cols: Z Q A L X
K: [+8.95,+3.23,+1.58,+0.62,-2.29]
R: [+0.85,+6.77,+0.13,-0.82,+1.65]
T: [+2.37,+0.12,+5.93,+0.15,-5.53]
S: [-0.99,-2.39,-0.44,+5.62,+1.89]
C: [+1.16,+0.04,-3.53,+3.64,+4.06]
down: [+2.37,-0.99,+1.16] : Z
down: [+1.65,-5.53] : X
down: [+1.89,+4.06] : X
down: [-5.53,+1.89] : X
down: [+6.77,+0.12,-2.39] : Q

cols: Fis mazot tora Mubuv Mubo bitob tafar
G: [-0.61,+6.97,+0.22,-1.16,-0.80,+6.77,-7.49]
P: [+2.07,+2.24,-6.47,+3.28,+2.07,+7.04,-5.63]
D: [-2.56,-2.71,-3.41,+1.93,+0.94,-5.47,+6.87]
N: [-0.74,+8.73,-0.90,-1.43,-4.21,+4.80,-5.48]
Y: [+0.35,-0.65,+8.13,-1.02,+1.53,-6.54,-3.71]
H: [-1.29,-1.25,-7.08,+1.66,+2.45,+5.14,-2.03]
E: [+2.07,+2.24,-6.47,+3.28,+2.07,+7.04,+0.26]
M: [-2.53,+2.97,+5.57,-4.29,-1.70,+2.50,-5.85]
U: [+4.24,+2.76,-6.06,+6.68,-2.71,+6.68,+1.51]
W: [+5.54,+2.75,-8.16,+4.05,+0.00,+3.59,-3.77]
V: [-5.01,+2.45,+8.31,-0.58,-2.77,-0.85,+5.44]
F: [+2.27,-1.58,-7.96,+0.96,-0.37,+1.17,-5.95]
down: [+6.97,+2.24,-2.71,+8.73,-0.65,-1.25,+2.24,+2.97,+2.76,+2.75] : mazot
down: [-0.90,+8.13,-7.08] : tora
down: [+2.07,-2.56,-0.74,+0.35,-1.29] : Fis
down: [+0.22,-6.47] : tora
down: [+2.97,+2.76,+2.75,+2.45,-1.58] : mazot
down: [+6.77,+7.04,-5.47,+4.80,-6.54,+5.14,+7.04,+2.50,+6.68] : bitob

cols: Sitet Gof gen Nebig Gib
pap: [-3.25,-9.47,-6.05,+4.16,+3.32]
butu: [-2.92,+7.19,-5.73,-7.35,-3.43]
nime: [+8.93,+1.36,+8.90,-2.51,+2.36]
befum: [-1.01,+6.58,+8.84,+2.35,-0.49]
sorak: [-9.03,-1.50,-3.87,-1.70,+5.94]
zotot: [-1.73,-8.94,+1.54,-1.35,+0.00]
fop: [+2.00,-7.72,-3.80,+1.49,+0.01]
duni: [-3.25,-9.47,-6.05,+4.16,+1.97]
down: [-0.49,+5.94] : Gib
down: [+4.16,-7.35,-2.51] : Nebig
down: [-7.35,-2.51,+2.35,-1.70] : Nebig

cols: gos Zol Zapo bovev nodu vulo gikoz fibo ruto laf
Baze: [+3.35,+6.20,+7.45,+1.24,+6.52,+3.23,+1.01,-2.14,+4.47,-2.54]
zaveb: [-3.01,+1.29,-7.23,+6.10,+2.00,-2.55,+6.77,-0.32,-5.73,+2.67]
dofan: [-0.69,-7.25,+6.41,-1.90,-7.46,-4.75,-3.60,-4.31,-2.21,+2.76]
Davov: [-1.88,-1.68,-7.01,-4.24,-2.54,-4.28,+0.02,-6.44,-2.09,-1.55]
zuvo: [-0.87,+0.97,-4.77,-5.29,+2.35,-1.35,-2.40,-3.87,+0.85,-1.33]
tarem: [-3.01,+1.29,-7.23,+6.10,+2.00,-2.55,+6.77,-0.32,+5.31,+3.61]
gufe: [+0.56,+0.17,+8.11,-1.54,+2.66,-1.87,-2.78,+2.72,+4.01,+3.91]
down: [-2.14,-0.32,-4.31,-6.44,-3.87] : fibo
down: [+2.35,+2.00] : nodu
down: [-1.55,-1.33] : laf
down: [-1.68,+0.97,+1.29,+0.17] : Zol

cols: Dazu Sazot Nemiv mageb reni ravop
begab: [-0.69,+0.17,-2.24,+0.09,+8.26,+0.16]
rodak: [-0.15,-0.44,-2.85,+0.67,-3.87,-0.34]
reb: [+0.64,-0.23,+2.24,+0.04,-7.65,-0.17]
down: [-3.87,-7.65] : reni
down: [-0.69,-0.15] : Dazu
down: [+0.67,+0.04] : mageb
down: [+0.17,-0.44] : Sazot
down: [+0.09,+0.67] : mageb
down: [-0.34,-0.17] : ravop

cols: vomar Tas dof bapem
Lika: [-1.85,+3.47,-6.21,+1.71]
kere: [-1.98,+3.51,-6.01,+1.75]
kigog: [-2.19,+3.63,-6.21,+1.75]
vones: [-3.71,+2.03,-6.24,+1.13]
zoli: [-1.83,+3.69,-6.12,+1.59]
nudu: [+7.23,-0.17,-1.51,-0.93]
Redid: [+6.87,+1.54,-2.43,-0.26]
down: [-1.83,+7.23] : vomar
down: [+3.51,+3.63,+2.03,+3.69] : Tas
down: [-1.85,-1.98] : vomar

cols: fegab Pavok sada tokol
saka: [-0.49,-2.98,-1.57,+6.94]
retap: [-0.49,+2.63,-1.57,+6.94]
fug: [-4.78,-0.86,+2.86,-2.51]
piga: [+0.61,-1.81,+0.58,-4.40]
down: [-0.49,-4.78] : fegab
down: [+2.63,-0.86] : Pavok
down: [-0.86,-1.81] : Pavok
down: [-1.57,+2.86] : sada

cols: zeriv Zimi pezar zar pupos
zizod: [-5.10,-5.81,+6.18,+0.63,-2.49]
leg: [-5.10,-5.81,+6.18,-3.50,-2.49]
feruv: [-5.10,-5.81,+6.18,+1.29,-2.99]
down: [-2.49,-2.49] : pupos
down: [-3.50,+1.29] : zar
down: [-2.49,-2.99] : pupos
asked: [-5.10,-5.81,+6.18,+1.29,-2.99] : feruv
down: [+0.63,-3.50] : zar

cols: turo lok vore gera lekog Sosu Fus
fuges: [+8.55,-7.78,-1.35,-2.63,+2.27,+7.64,+8.63]
keb: [-4.44,-1.60,+4.32,-0.32,-1.51,-2.98,-4.13]
bis: [-0.28,+3.67,-1.22,+2.08,-0.90,+2.19,+0.43]
Pone: [+1.02,+7.05,-3.86,+4.69,-8.74,-3.71,-2.87]
pebe: [-3.59,+8.00,+3.32,+2.73,+3.79,-0.93,-4.57]
ger: [+3.16,-6.31,-2.91,+0.36,-0.49,+0.18,+5.40]
sek: [-0.46,+5.40,+3.30,+4.00,-0.42,-3.95,-4.99]
kop: [+0.75,-1.98,-0.29,-1.20,+2.81,+1.99,+8.42]
down: [-1.51,-0.90] : lekog
down: [+2.73,+0.36,+4.00,-1.20] : gera
down: [+3.32,-2.91,+3.30,-0.29] : vore
down: [+2.73,+0.36] : gera
down: [+8.55,-4.44,-0.28,+1.02,-3.59] : turo
down: [-0.93,+0.18,-3.95] : Sosu

cols: kar desa timip Davu Dakas falib Maro sazez kebu tib
zabo: [-0.92,+2.24,-0.17,-4.77,+1.65,-1.45,-1.43,-0.72,+0.72,-0.15]
zizo: [-0.22,+0.53,+0.55,-1.91,-0.57,-1.56,+0.18,+0.24,-0.29,-0.58]
Pum: [+0.63,-1.42,+1.83,+4.25,+0.18,+0.91,+8.69,+1.86,+5.96,-1.60]
nenuk: [-0.52,+0.43,-0.25,-2.09,+1.62,-1.25,+0.04,-0.69,-0.50,+0.13]
tafak: [-3.12,-0.17,-0.98,+2.31,-0.54,+1.30,+2.59,-5.35,-1.58,-0.85]
nor: [-1.45,+0.63,-1.21,+0.39,-2.44,+1.56,+0.94,-1.57,+1.06,+0.36]
mag: [-0.42,-0.22,-0.55,+0.52,+0.18,-0.58,+0.84,+0.69,+0.47,-1.21]
ligez: [-0.18,+0.18,+0.34,-0.71,+1.38,-0.22,-2.14,+2.03,+1.97,-1.09]
Fori: [+0.09,-1.42,-0.46,-0.63,+0.62,-1.22,+0.39,-0.90,-0.27,+0.31]
down: [+0.63,-0.52,-3.12,-1.45,-0.42] : kar
down: [-0.50,-1.58,+1.06,+0.47,+1.97,-0.27] : kebu
down: [+0.24,+1.86,-0.69] : sazez
down: [-0.92,-0.22,+0.63,-0.52,-3.12,-1.45,-0.42,-0.18] : kar

cols: sedi tatu Komeg Geli nugud tari gilo komik
sud: [+1.61,+2.05,+7.30,+3.77,-5.62,-2.80,-0.36,-4.43]
bilu: [+1.61,+2.05,+7.30,+3.77,-5.62,+6.86,-0.36,-4.43]
bib: [+0.72,+2.05,+7.30,+3.77,-5.62,-2.80,-0.36,-4.43]
asked: [+0.72,+2.05,+7.30,+3.77,-5.62,-2.80,-0.36,-4.43] : bib
asked: [+1.61,+2.05,+7.30,+3.77,-5.62,-2.80,-0.36,-4.43] : sud
asked: [+1.61,+2.05,+7.30,+3.77,-5.62,+6.86,-0.36,-4.43] : bilu

cols: nanu Vodig Zugub vavub nav popu sig tono
Zase: [+7.46,-6.82,-2.89,+1.87,+3.37,+2.23,+2.95,+0.70]
Taru: [-1.77,-4.64,+3.35,-5.48,-1.97,+0.85,+4.29,+3.89]
duf: [+2.74,-3.30,+3.80,-1.32,-2.47,+1.44,-2.44,-4.17]
zezod: [-5.42,+6.37,-1.95,+3.48,+2.55,+4.84,-3.96,+0.06]
vele: [-2.60,+4.05,-4.66,+7.44,+7.38,-2.73,+2.89,-0.74]
fil: [-4.35,+3.34,+2.06,-1.63,-0.18,-1.53,+3.41,+6.14]
down: [+1.44,+4.84,-2.73,-1.53] : popu
down: [+7.46,-1.77,+2.74] : nanu
down: [+7.44,-1.63] : vavub
down: [+0.70,+3.89,-4.17,+0.06,-0.74] : tono
down: [-5.48,-1.32,+3.48,+7.44,-1.63] : vavub

cols: Buran Bero Pifel Bifak
pufe: [-1.47,-6.50,-1.72,+8.32]
dazi: [-5.66,+3.71,+4.49,+4.36]
sela: [+1.50,+5.61,-0.31,+2.86]
zor: [-4.69,+3.63,+7.36,-7.50]
Bepi: [-0.36,-3.02,-1.66,-2.22]
Sasan: [-3.59,-6.80,-1.64,+4.33]
down: [+4.36,+2.86,-7.50,-2.22] : Bifak
down: [+5.61,+3.63,-3.02,-6.80] : Bero
down: [-7.50,-2.22,+4.33] : Bifak
down: [+4.49,-0.31,+7.36] : Pifel
down: [-3.02,-6.80] : Bero
down: [+7.36,-1.66,-1.64] : Pifel
down: [-1.72,+4.49] : Pifel

cols: Midad Fuze Gokat nutar
suviz: [+0.62,+6.51,+6.79,-6.43]
ribe: [-3.19,-2.57,+3.35,-4.46]
segud: [+2.59,+1.39,+3.35,-4.46]
zube: [-3.97,+1.39,+3.35,-4.46]
Duvu: [+0.62,+6.51,+3.35,-6.43]
fim: [+4.46,+1.39,+3.90,-4.46]
gako: [-2.58,+1.39,+3.35,-0.16]
nefum: [-1.64,+2.49,-3.95,+0.46]
down: [+0.62,+4.46] : Midad
asked: [-2.58,+1.39,+3.35,-0.16] : gako
down: [+2.59,-3.97,+0.62,+4.46,-2.58,-1.64] : Midad
down: [+3.35,+3.35,+3.35,+3.90,+3.35,-3.95] : Gokat
down: [+3.35,+3.35,+3.35,+3.35,+3.90,+3.35] : Gokat

cols: Bape fufu rin vun Nimur mevid
sove: [-5.19,+1.04,-1.53,+0.67,+2.11,+0.12]
fitum: [-4.34,-2.38,+1.46,-0.01,+1.00,+2.19]
beni: [+1.21,+1.62,+0.66,-0.25,+0.42,+1.38]
pura: [-0.67,-2.48,-0.69,-0.97,+2.08,+2.45]
tasos: [-4.49,+0.67,-3.11,-0.40,-0.59,-1.38]
Vot: [-1.88,+0.85,+1.80,+0.51,-0.27,+0.85]
Ruf: [-7.12,-1.43,-0.60,-0.27,+0.46,+1.01]
Suv: [-1.02,+0.22,+1.73,-0.88,-0.74,+0.42]
down: [-0.59,-0.27,+0.46] : Nimur
down: [-5.19,-4.34,+1.21,-0.67,-4.49,-1.88,-7.12] : Bape

